These are the activations of a small network on made-up records, seen along a few directions, one row for each record.
Records have a field called MIG. Each example row is followed by its value.
The largest differences between rows may come from other fields.
Strong random noise was added to every row along 2 fixed directions; ignore it. To show where, here is one row again and again, with new noise each time:
[  69  308  294  101    5 -152   95 -104  -44  406 -121  -88  187 -278
  364  -94   25  207   11 -134 -242    2  -67   32  -98  117]
[ 390  139  121   63 -144 -172  -75 -207 -288  302 -175 -310  198   27
  297 -211   47 -485    3 -312   82  -50  -37 -265  -87 -276]
[ 205  134  127   55 -106 -108    9  -69 -106  250 -132 -145  132  -74
  179 -118   42 -154    2 -134  -22   15    6 -140  -30  -53]
[ 144   58   59   31 -129  -48   26   36  -15  150 -109  -62   66  -53
   25  -67   46  -95   -2  -20    4   62   64 -132   35   19]

[-155  -19  128  195  252   11   57   92  338 -232  178  269 -207   -3
 -137  236   31  726 -111  154 -172  -66 -110  444  -86  199]
gak
[ 237  -13   82  121 -117 -193   74  237  127  102 -214   70  -43 -108
 -166  -49   56 -249   41  -21   33  235  127 -252  208  114]
bul
[-274  -27   79   47  -17    4  178  347  339   10  -21  345  -82 -249
 -249  138  -49  616   14  260 -221  190  133  142  143  425]
bosu
[ 164  176  285  218  249 -217  -55 -320 -187  129   76 -122  125   -7
  434  -61    2  100  -29 -338 -147 -204 -267  216 -271 -197]
nur
[ -42  298  181  -94   24  -24   51 -307 -367  450    3 -256  297 -180
  635 -165  -52   39   95 -285 -231 -209  -97   34 -229 -130]
lev
[-299 -279 -342 -249  -25  383  -75   11  -64 -418  314   37  -70  294
 -246   93  -37   75  -36  285  181 -112   68  140    0  -66]
lev
[-384  209  -11 -229   25  157  230  148   74  267   20   85   38 -328
  147   29  -29  278  107  186 -228   65   93   85  135  376]
vab
[-405  208  -27 -197  229  244   94 -164 -115  124  238  -21  107 -126
  374   46  -14  351   66   91 -212 -200  -94  315 -116  148]
vab
[  50  -41   30   86  -27 -101  -28   41   28   45  -78   35    4   19
  -52   11  -36   52  -24  -81   14    0   -7  -25  -20  -54]
bosu
[ 334 -309 -115  177    6  -50 -248 -128 -126 -373   97  -81  -62  475
 -197    2   40 -322 -110 -150  320 -148  -77  -33 -127 -447]
nur
[ 254  144  219  290  170 -209 -132 -306  -98  146  -71 -114  135   56
  314  -37   67   51  -41 -284  -69 -175 -214   78 -276 -219]
bul
[ 184  -26  -35   47 -106  -27  -65  -16  -26   37  -92  -96   17  111
  -49  -35   53 -190  -46  -48  131  -12   21 -130   -9 -126]
bov
[ 468 -290  -89  159 -261 -168 -141  165  105 -245 -198  -45 -190  314
 -471  -16   46 -470 -130  -80  374  127  100 -313  108 -281]
gak
[ -32  332  176  -28   71 -143   89 -131 -183  492 -140 -134  224 -299
  474 -133  -34  -88  107 -221 -199  -15  -76  -70  -31   67]
vukal
[-100 -110 -180  -69  -96  100  -10  164   56  -25  -54   82    5   35
 -201   31   -5  -52   24  153   98   87  128 -126  122   80]
vukal
[  99  106   38  -50  -62  -29   57    1  -30  145  -72  -81   14 -105
   87  -69   37 -208   45  -37  -24   50   41 -119   73   39]
bov

Which value of MIG does each new row have?
[  53   -4  -82  -62   14   79  -54  -88  -33  -90   41  -71  -55   84
   -4    8   39 -186   -6   12   77  -50  -23  -21   -5  -75]
bov
[ 410  -93  133  229 -149 -237  -53   85   65  -25 -165  -21  -72  101
 -167  -35   36 -156  -85 -163  108   75   28 -157    9 -159]
gak
[ 174  -80  -33  111   42  -60 -102  -25   60 -155  -44   19  -85  120
 -136   30   53 -203  -19  -27  112   23  -34  -72   12  -90]
bul
[-280 -122 -292 -199   66  375  -90 -114 -127 -220  271  -32   29  255
   -7   83   14  115  -22  196  115 -214   -4  176 -103  -86]
vab
[ 503  112  214  265  -87 -388 -120 -154 -125  268 -329 -227  139   22
  161 -181   45 -463  -51 -383  123   51 -108 -298  -81 -278]
bul
[ -51    7  144  153  205  -11   34    0  161 -173  184  140 -117   14
   -4  133   27  482  -84   50 -137  -85 -115  353 -103   88]
gak
[  -2   -5  -21  -72  -47  -36    9   26  -36   19  -44  -14  -13  -55
  -22  -41  -54 -191   37  -42   16   65   23 -106   79   -2]
bosu
[ 302   66  110  210  177 -174 -157 -300 -195   38   -9 -178   90  174
  272  -67   67 -267  -33 -317   76 -184 -211   17 -208 -327]
bul
